A small network was shown many inputs. Here are its activations along a few directions, one row for each input.
Each table varies a few parts of the input and shows all the possible inputs, shuffled.
Descriptions start from the smaller parts, as in this example, which fits no table here: line(6) and (point or ring(9) or (values(2) and ring(5))).
Shared parts are said once, and a part with two or three values counts as separate values.
In the rows, zero is written as 128.

Other details of the inputs shift rows strongly along two fixed directions, in all tables alike. That doesn't count.
These rows show it; all are for the same input, with only those details redrawn:
[113  98 130 129 124 111 127 134 127 132 134 122 121 131 132]
[113  98 130 129 124 111 127 134 127 132 135 122 121 131 132]
[136 171 131 131 130 139 148 101 142 117 126  99 155 103 132]
[109 161 147 142  96 201 100 167 101 136 101 177 179 219 124]
[136 172 131 131 130 139 148 101 142 117 126  99 156 103 132]

Rows:
r1: [122 102 133 123 126 107 119 145 142 141 131 131 122 125 130]
r2: [135 107 117 117 140 114 123 135 110 121 128 145  94 125 116]
r3: [121 101 132 126 124 111 121 143 138 142 132 124 119 127 127]
r4: [117 100 122 132 128 116 127 128 128 135 138 125 113 137 138]
r5: [122 100 134 126 124 109 121 145 140 141 129 127 121 125 126]
r6: [146 174 122 137 136 146 145  92 140 119 132 104 143 107 134]
r7: [150 175 118 112 146 141 142 107 122 105 121 122 135  89 118]
r8: [137 173 125 132 132 141 145 100 142 119 131  99 154 104 134]
r9: [115 165 139 147  98 208  94 165  97 138 108 181 176 222 121]
r10: [126 100 133 127 126 112 124 140 142 141 127 129 115 129 131]
r11: [121 166 146 150  97 207 100 160  94 132  99 188 169 224 126]
r12: [121 103 128 125 127 113 122 137 139 142 133 129 113 132 137]
r13: [130 106 115 111 142 119 124 135 108 120 126 147  97 122 122]
r14: [127  99 123 138 130 117 124 125 121 131 138 130 107 134 131]
r15: [133 111 115 120 139 116 123 133 110 121 131 148  92 123 113]
r16: [124 100 131 128 126 114 125 138 139 142 130 127 113 131 132]
r17: [144 182 132 124 134 139 140 110 155 125 126 107 157  99 133]
r18: [123 100 125 137 128 114 121 131 120 131 140 127 115 130 126]
r19: [150 181 133 126 134 142 144 105 159 125 119 110 154 102 136]
r20: [113  98 130 129 124 111 127 134 127 132 134 122 121 131 132]
r21: [116  98 128 130 126 114 130 129 128 132 132 125 114 135 136]
r22: [154 174 120 118 144 136 141 108 123 106 123 121 131  94 112]
r23: [144 172 133 134 130 141 151  94 140 115 122 106 146 106 136]
r24: [134 106 117 117 141 114 126 133 108 122 126 145 100 125 117]
r25: [145 174 131 137 130 139 146  98 135 114 127 106 150 102 130]
r26: [147 183 131 125 136 143 143 105 156 125 123 109 151 103 138]
r27: [131 110 116 119 137 112 120 138 109 121 133 146  98 119 109]
r28: [131 106 118 116 139 111 123 138 107 122 129 143 106 121 113]
r29: [117  99 132 131 121 110 127 132 124 131 133 126 119 130 131]
r30: [118 104 129 124 125 110 119 142 138 141 135 126 120 127 132]
What is each input in this table made of? -> values(2) and (line(4) or ring(5) or ring(6))
Changing only the values(2) part turns r19 into r1. The same change can be made to r23. Which row results? -> r29
Which other rows does r20 become when the values(2) part takes its other values? List them by row number. -> r21

Rows:
r31: [125 138 125 131 130 138 132 119 137 129 132 115 138 127 136]
r32: [111  81 129 126 116 140  83 189 102 152 122 196 107 199 125]
r33: [131 142 136 134 123 130 134 121 141 130 125 120 134 128 134]
r34: [134 146 120 124 133 136 131 122 116 118 127 130 124 117 115]
r35: [126 137 130 131 128 137 137 118 135 127 124 118 138 129 139]
r36: [123 139 140 121 122 125 134 133 139 127 120 117 151 116 126]
r37: [130 140 132 141 122 131 128 119 136 128 134 120 142 126 131]
r38: [122 140 135 122 123 127 126 136 139 131 126 115 153 117 124]
r39: [127 139 131 127 126 134 138 119 142 132 122 119 135 128 137]
r40: [144 144 120 127 137 136 130 125 122 124 124 131 124 120 113]
r41: [145 146 128 119 137 134 127 124 135 125 120 140 124 120 131]
r42: [145 142 126 125 136 136 134 122 122 119 119 132 123 121 115]
r43: [132 143 122 120 136 132 134 119 110 109 124 133 129 121 124]
r44: [131 143 131 135 124 131 129 123 142 132 132 117 136 127 132]
r45: [102  73 130 126 110 139  93 182  82 136 118 189 103 198 113]
r46: [131 138 136 140 122 129 134 116 134 126 127 122 140 126 134]
r47: [110  12 108 114 148  23 139 120 156 145 171  85  49  68 142]
r48: [130 137 129 137 125 135 130 117 131 128 134 114 141 127 134]
r49: [130 146 119 121 137 133 131 120 111 114 131 132 131 119 121]
r50: [130 135 133 136 124 133 136 115 129 126 127 116 139 127 136]
Changing only one part turns r43 into r49. The same change can be made to r50. Which row results? -> r48
What is each input in this table made of? -> values(2) and (point or line(4) or ring(5))
Which other rows does r32 become when the line(4) part takes its other values? List them by row number. -> r34, r40, r49

Rows:
r51: [141 210 133 122 119 219 111 152  77 107  84 197 167 194 103]
r52: [114 110 130 122 125 116 127 139 128 131 130 122 131 125 125]
r53: [187 231 107 115 166 144 166  64 138  89 125  95 136  41 111]
r54: [126 113 125 143 125 122 127 121 125 131 139 122 119 134 131]
r55: [122 113 137 119 124 113 126 143 138 134 123 128 130 124 127]
r56: [121 109 132 128 126 123 135 125 131 131 124 126 120 137 142]
r57: [121 115 123 138 126 121 122 127 122 130 144 121 126 130 127]
r58: [129 115 131 126 127 113 118 143 144 142 132 128 123 121 125]
r59: [129 116 129 128 129 119 122 134 145 141 131 131 119 129 137]
r60: [112 110 128 132 123 120 129 128 116 123 135 122 130 131 129]
r61: [128 114 126 135 128 126 127 125 137 138 133 127 116 137 139]
r62: [118 109 131 136 122 121 135 121 119 124 130 122 124 135 133]
r63: [122 113 135 120 127 117 130 134 139 134 122 130 124 130 139]
r64: [121 113 124 128 127 117 119 139 133 137 139 122 125 124 123]
Changing only one part turns r51 into r53. The same change can be made to r56. Which row results? -> r61
What is each input in this table made of? -> values(2) and (point or ring(6))
Which other rows does r52 become when the ring(6) part takes its other values? List them by row number. -> r55, r56, r60, r62, r63

Rows:
r65: [149 151 117 116 145 134 128 122 120 118 124 142 114 112 116]
r66: [109  37 116 120 139  67 130 132 118 130 150 114  75 107 128]
r67: [139 142 133 128 129 129 136 121 143 130 121 121 130 121 130]
r68: [131 142 121 132 131 137 137 112 127 125 130 118 129 125 131]
r69: [110  37 121 123 137  60 129 133 118 130 151 117  76 105 133]
r70: [114 108 139 138 109 148 102 166 112 144 118 163 139 181 119]
r71: [136 142 128 134 128 135 128 121 142 133 133 117 136 121 133]
r72: [131 143 131 132 125 129 134 116 125 119 130 122 139 120 128]
r73: [132 145 128 127 131 132 129 122 142 131 132 119 139 123 136]
r74: [134 142 130 135 127 130 134 112 130 122 130 124 133 123 135]
r75: [130 145 125 136 128 135 134 114 132 123 132 121 129 125 131]
r76: [133 142 132 121 129 131 136 123 143 129 120 123 130 117 134]
r77: [131 142 130 132 126 132 127 124 138 131 133 115 141 117 126]
r78: [128 144 128 126 129 128 128 125 138 128 132 116 144 118 130]
r79: [105 112 133 138 109 149 105 160 103 135 124 161 133 183 121]
r80: [135 140 129 133 131 132 137 112 126 120 126 123 131 122 136]
r81: [140 140 130 135 129 132 133 120 142 132 126 120 135 121 130]
r82: [134 143 135 126 126 126 135 125 138 126 121 119 137 118 123]
r83: [127 142 129 120 131 129 132 126 137 126 124 121 144 116 131]
r84: [131 143 129 121 133 132 134 123 142 130 125 123 138 119 137]
r85: [132 117 121 127 137 118 140 109 128 121 133 112 115 112 133]
r86: [108 111 139 123 109 145 106 168 114 140 112 163 134 176 124]
r87: [106 110 129 134 112 152 108 159  98 136 123 159 133 183 120]
r88: [147 151 117 115 142 131 129 127 115 113 123 139 120 107 109]
Changing only one part turns r71 into r77. The same change can be made to r67. Which row results? -> r82
What is each input in this table made of? -> values(2) and (point or ring(5) or ring(6))
Which other rows does r84 become when the values(2) part takes its other values? List them by row number. -> r83
